These are the activations of a small neural network, seen along a few directions. Each row is one input.
Each table varies a few parts of the input and shows all the possible inputs, shuffled.
A made-up example of a description, with smaller parts first: line(6) and (point or line(11) or (values(2) and ring(8))).
Shared parts are said once, and a part with two or three values counts as separate values.

Other details of the inputs vary at random and push rows far along two fixed directions, the same in every table; ignore that.

A family of inputs:
x1: [ -4   2  32 -12 -18  16 -14  12  19  -7   2   0]
x2: [ -7  -4  -3 -13   6  -1  13  -4   8   0  -3   0]
x3: [ -1   8  10  14  -6  18 -19   7  21 -16   2   1]
x4: [  2  18  24  14 -14   8 -17  22  32 -28   9   6]
x5: [ 8  1  1 -9  4 -7 -3  4 -6 -2  9 -5]
x6: [  1   1 -22  13   7   2  -6  -6   0  -2 -14  -3]
x7: [ -9 -10  10 -32  13  14   0  -2   7   3  -6 -17]
x8: [  7  -4  -5  -8   2   4 -11  -5  -9   5   8  -7]
x9: [ -4  -9 -22  -2  -7 -10   3  -2   1   8  -2   9]
x10: [ 12  -4   4 -10  12  -2   2   0   4   1  11  -7]
x11: [ -8 -10 -17  -2  -3  -3   5  -3   1   7  -2   8]
x12: [ -5  21  18  13 -26  -3  -3  30   5 -17  16  13]
x13: [ -8  -7 -18  -2  -1  -1   8  -9   0   8  -4   6]
x14: [  4   3 -15  26  -8 -27  11   3  -9   5   0  25]
x15: [ -6 -11  17 -42  12  20  -6  -4  16   3  -4 -22]
x16: [ -2  29  19  34 -43  -8  -4  32  -2 -18  12  27]
x17: [ -6   5   5   5 -15  -2   2   8  -3  -1  -7   8]
x18: [-10   5 -22  19 -10 -28  22   8  -7  -3  -3  17]
x19: [ -1  -6   1 -25   2  17 -12  -6  -1   9  -1 -18]
x20: [  0 -11  13 -20  -2   8  -4  -5  16   3  -4  -2]
x21: [ 7 -3  7  2  4 12 -5 -2  4  1 15 -1]
x22: [  4  -4  -3  -5   5   7  -8  -6 -12   4   7  -6]
x23: [ -4  -1 -11   6  11 -17  17  -6  -3   3   2   5]
x24: [-10  -1  -2 -15   3   1   8   2  -1   1  -7  -6]
x25: [ -2  -4  -5  -3   9   6   2 -12   6   9   6   3]
x26: [  7  -9  16 -14   7   6  -7  -8  15   6   4  -1]
x27: [  5  -2  -7  -6  -8  -9  -5   4 -14   8  -9  -3]
x28: [  2 -10  -7  -7   6   1  -4  -9   9  10   7   2]
x29: [ -3   0 -18   1  -7  -4  -3   4 -17   8  -3   0]
x30: [  9  -6  12 -23  27  15   5 -13   4   3   6 -19]
x31: [ 10   4  -6  18 -11  -7  -3   9  -1   0  17  13]
x32: [  1   1 -12 -10  -3 -12   1   8 -11   3  -3  -6]
x33: [  1  18  53 -13  -4  32 -12   9  23 -22  26  -8]
x34: [ -1  -9 -15   2   8  -5   2  -8   0  11   5   7]
x35: [ 12  -5  -4  -2   0 -12  -6  -2 -17   6  -1  -1]
x36: [  3   0 -20  10  11 -12  -1   4   0  -7 -14  -1]
x37: [  1  -6  -3   6   9  -9   9 -12  -4   9  -5   3]
x38: [  4  -3 -10  11   8   0   7 -11 -11   7   5  -3]
x39: [ 10   6  57  -5  -5  32 -16   7  27 -14  23  -2]
x40: [ -4   1 -25  13 -14 -32  14  15  -2  -1   0  22]
x41: [  6   8  -9  26 -10 -22   6   3 -27  -1  -1  11]
x42: [ -4  -8  -7  -4  -5  -7   1   4 -10   8 -14   3]
x43: [ -8   2 -13   1  -3   1   2  -5 -17   8  -6  -8]
x44: [ 17  -9  -5   1   6 -10   0  -4  -9   9   0   0]
x45: [  5   8 -17  27   0 -27  19   8 -16  -2   7  12]
x46: [ -7  23  13  20 -32   8  -7  21   3 -12  15  14]
x47: [  0  -7  -1 -10  15  -5   7  -4   8   4   6   1]
x48: [  0  -2 -10  -2  14 -12  14  -5   1   5   3   5]
x49: [  9  -6   8 -16  14   9  -4 -15 -13   6  -4 -14]
x50: [-11  -7   7 -17  -2  20  -8  -1   7   4  -1  -7]
x51: [ -2  10  -5  18 -16 -15   5   8 -19   1  -8   6]
x52: [  0  21  29  16 -23  18 -12  14   9 -18  27  11]
x53: [  2  -9   5 -21   7   8  -6  -6 -11  10 -12 -16]
x54: [ -1   3 -15   9  15  -7   5  -5   0  -8 -17 -10]
x55: [ 10  -3   8   3  11   2   5 -11  -7   5  -1  -6]
x56: [  6   3 -14  27  -5 -15  -6   8  -3  -8 -16  11]
x57: [ -4   1   4   3  11  23 -11 -13  14  -7 -10 -16]
x58: [-16  28  20  32 -38  -8   7  34  12 -24  15  25]
x59: [ -7  25  41  -1 -22  20  -7  22  19 -21  19   1]
x60: [ 13   5 -15  28  -6 -23  11   5 -19   3   1  18]
x61: [ -7  -6 -20  -2 -11  -7  -2   5  -7   9  -6   4]
x62: [  5 -16  15 -22  20  13  -4 -17  11  10  -2 -10]
x63: [ -3  12  31   2  -7  26 -11  -1   8 -11  19  -6]
x64: [  4  18  19  25 -18  10  -4  14  11 -12  26  17]
x65: [  4   0 -10  14   9  -4  -2 -10  -4  -3 -23  -7]
x66: [-11  -3  -7  -9  -3  10   0  -4  -2   7  -6  -4]
x67: [-12  -6  -5  -4   0   7   7 -12   5   4  -3  -2]
x68: [ -6   5   2 -10   4   1   7  -1  -9   0  -4 -14]
x69: [  5  -7   3 -21  19   4  -1  -7  -9   2   3 -16]
x70: [  4   4 -35  30  -9 -20  -8   9  -4  -4 -10  13]
x71: [ -1 -12  -8  -5   0  -8   6  -4  -2   7 -11   7]
x72: [  2   3  -8   0  17   3  -1  -4   7  -9 -14 -11]
x73: [  8  -4  14 -12  16   9   1  -1   7  -3  12  -9]
x74: [ -5  -9   0  -9  17  11   3 -21   6  11   2  -9]
x75: [ 10  -6 -14   6   7  -8 -11  -3   1  -1 -21  -4]
x76: [-2 -7  1 -9  1  2  7 -8  4  4 -9  3]
x77: [ -5  -6  -5   2  -2  -8  12  -8  -3   5 -12   4]
x78: [ -6  -9 -13  -9   5 -11  12   1   2   2  -4   4]
x79: [ 10  -5  -3   0   4  -8  -3  -3 -20   5  -2  -1]
x80: [-14  -3 -13   1  -4   1   5  -5  -9   7  -9  -3]
x81: [ -8  -4   5  -6  -2   3   4  -5  -5   5 -15  -6]
x82: [  1   3   4  -6  11  -1   6  -6 -12  -3   4 -12]
x83: [  3 -13   9 -31  23   7   0 -12  17   7   5 -13]
x84: [  7  -1 -13  10  10  -3  -4  -7  -3  -2 -22  -4]
Each input here is: values(3) and line(4) and (point or ring(6)).
Changing only the line(4) part turns x77 into x20. The same change can be made to x41. Which row results?
> x35
Changing only the line(4) part turns x22 into x52. The same change can be made to x47. Which row results?
> x48
Changing only the line(4) part turns x16 into x27. The same change can be made to x6. Which row results?
> x70
Which other rows agree with x10 in the line(4) part and the values(3) part? List them by row number.
> x4, x5, x15, x32, x40, x83
Which other rows agree with x33 in the line(4) part and the values(3) part? List them by row number.
> x2, x24, x30, x48, x59, x72
Start at x1 and move only the line(4) part, one step at a time. The first step leads to x42. Which rows follow, in order?
> x17, x81
Change only the ring(6) part in x18. List by row number the other rows that result.
> x23, x45, x58, x68, x82
Start at x53 and move only the ring(6) part, one step at a time. The first step leads to x42. Which rows follow, in order?
> x71, x62, x39, x79

A family of inputs:
x85: [  5 -13  21 -37  38  42 -13 -33   4   5 -12 -44]
x86: [-18 -13 -30 -11  -4  -8   6  -5  -4  12 -29  -1]
x87: [-18  11  27   0 -30  28 -21  18  38 -18   1   7]
x88: [  9 -13  -9 -19  13   5  -7 -12 -13  13  -6 -16]
x89: [ -3  11   6  23 -21  -5   4  10   1  -3  17  20]
x90: [ -4 -18  19 -52  32  32   2 -29  -1  15  -2 -37]
x91: [  1  10  43  -3 -13  34 -21   6  21 -12  22  -3]
x92: [  1  12   0  32 -23 -18   7  18   3  -8  16  31]
x93: [ -9  16  42   2 -17  23   0  10  24 -14  29   7]
x94: [-16  22 -14  43 -35 -14  -3  27  10 -22 -17  24]
x95: [-25  18  -6  23 -40 -14   9  29  11 -14  -3  27]
x96: [ -4  18  45   1 -19  12  -2  21  30 -22  29  12]
x97: [ -4  18  51   5 -26  28 -13  15  21 -17  27   8]
x98: [ -1   0 -15  -4   0 -17  14   3 -23   8  -1   1]
x99: [  8   9 -19  23  -1 -19   2   5 -21  -4 -11   3]
x100: [-3  2  4  1  0 -4 12  3  5 -1 13  9]
x101: [ 10  -9 -47  22  22 -31  14 -13 -25  10 -20   3]
x102: [  3  -7   3  -7   8  15  -7 -13   4   8   7  -7]
x103: [  1 -18  25 -58  33  27  -1 -20   9  10  -2 -36]
x104: [ 10 -20  10 -42  28  21 -14 -18   5  12  -6 -29]
x105: [  6  -8 -44   8   1 -37  15  -1 -41  19 -13   8]
x106: [ 10  -9  -8  -9  28   0  -1 -17  -1   1 -15 -18]
x107: [  9  -3 -23  15  -3 -24   0   5  -8   3   1  14]
x108: [ 12  -7 -44  15  17 -36   9  -4 -31   8 -25  -2]
x109: [ 4  2 10 -1 -8 -7 -1 11  1 -2  6  6]
x110: [  8 -21 -46  -7  21 -35  16 -15 -28  23 -18   0]
x111: [  7 -10   3  -9  12  11  -6 -10  10   5   6  -4]
x112: [  1  20  -2  44 -16  -9   1  11  -1 -14   7  19]
Changing only one part turns x105 into x88. The same change can be made to x92. Which row results?
> x111
Describe the family of inputs behind these rows.
> line(4) and (point or ring(6))
Which other rows agree with x106 in the line(4) part? List them by row number.
> x85, x94, x99, x101, x108, x112
Start at x85 and move only the line(4) part, one step at a time. The first step leads to x91. Which rows follow, in order?
> x97, x90

A family of inputs:
x113: [ 21 -18 -16 -20  40 -14  12 -24 -30  18  -2 -19]
x114: [ -1  -8 -24   0  -3 -18   8  -1  -4  11  -4  12]
x115: [-11   5  15  -9 -10  14   2   5   7   0  10   0]
x116: [ -3 -11 -27  -9  10  -7   8 -15 -25  21 -20 -13]
x117: [  3   5  25  -2  -3  26 -19   2  28 -14   3  -2]
x118: [ -7   6 -11  10 -18 -22  11  19 -11  -4   3  16]
x119: [ -3   6  25   8 -12  14 -13  11  31 -14  12  11]
x120: [ -4  16  34   0 -20  14  -9  18  13 -16   6   2]
x121: [  4 -22 -27 -24  17  -4  -1 -18 -22  24 -23 -19]
x122: [  0 -10   7 -30  24  18  -9 -17   1   2 -17 -32]
x123: [-6 -4 -8  3  9  1  5 -9  5  4 -6  0]
x124: [ -2  -9   5 -19  21   8   1 -12  12   0 -10 -13]
x125: [ -5   5  12  -1 -21   4  -5  16  10  -3  13  11]
x126: [ -5   7 -18  17 -15 -31  16  14  -5  -1   0  20]
x127: [12 10 43 -1  4 24 -5 -4  9 -8 33 -4]
x128: [  4   5 -37  31 -15 -30  -1  10 -22   2 -11  17]
x129: [ -8  -4 -29  11  -5 -23  18  -2 -13   9  -4  14]
x130: [ 18  10  38   9  -7  12 -11  10  12 -11  36   8]
x131: [ -5  17 -26  45 -26 -27   4  16 -20  -7  -4  23]
x132: [ -3  11  10  20 -10  12  -5   6  14 -15   3   6]
x133: [  4 -17   9 -39  38  28  -6 -26  13   3 -20 -38]
Describe the family of inputs behind these rows.
> values(3) and (point or ring(6))
Changing only the values(3) part turns x115 into x125. The same change can be made to x132. Which row results?
> x117

A family of inputs:
x134: [ -5  18   9  28 -24  -1  -3  19  12 -17   7  18]
x135: [ 13  -9  33 -28  25  22  -2 -16   8   5  21 -18]
x136: [  0 -16 -30 -12  12 -10   5 -13 -20  18 -20  -9]
x137: [-4  1  3 -4 -6  5 -5  4  2 -2 -1 -1]
x138: [ -7   2 -29  20 -10 -26  13   7 -13   3  -7  17]
x139: [ -2   8  -3  23 -17  -9  -3  12   3  -8   0  17]
x140: [ -2 -11 -28  -9  11 -14   8  -9 -21  13 -22  -9]
x141: [  0  -1 -34  18   1 -25   9   2 -17   4 -17   8]
x142: [ -3 -10 -19  -6   6  -8   6  -7  -5  11 -11   0]
x143: [ 12   9  60 -17   2  35 -15   0  18 -11  34 -12]
x144: [ -6  11  -6  20 -20 -10   3  15  -5  -6  -1  14]
x145: [ -8  16  11  20 -25  -5   1  21  14 -16   9  20]
x146: [  0 -14  -1 -28  24  20  -7 -20   7   8 -13 -25]
x147: [ 15  13  38  10  -2  13  -8   6  11 -13  31   3]
x148: [ -4 -18  -4 -35  24  15  -1 -21   5  12 -11 -23]
Describe the family of inputs behind these rows.
> values(3) and (point or line(4))
Changing only the values(3) part turns x135 into x143. The same change can be made to x138. Which row results?
> x144
Change only the values(3) part in x142. List by row number the other rows that result.
> x136, x139
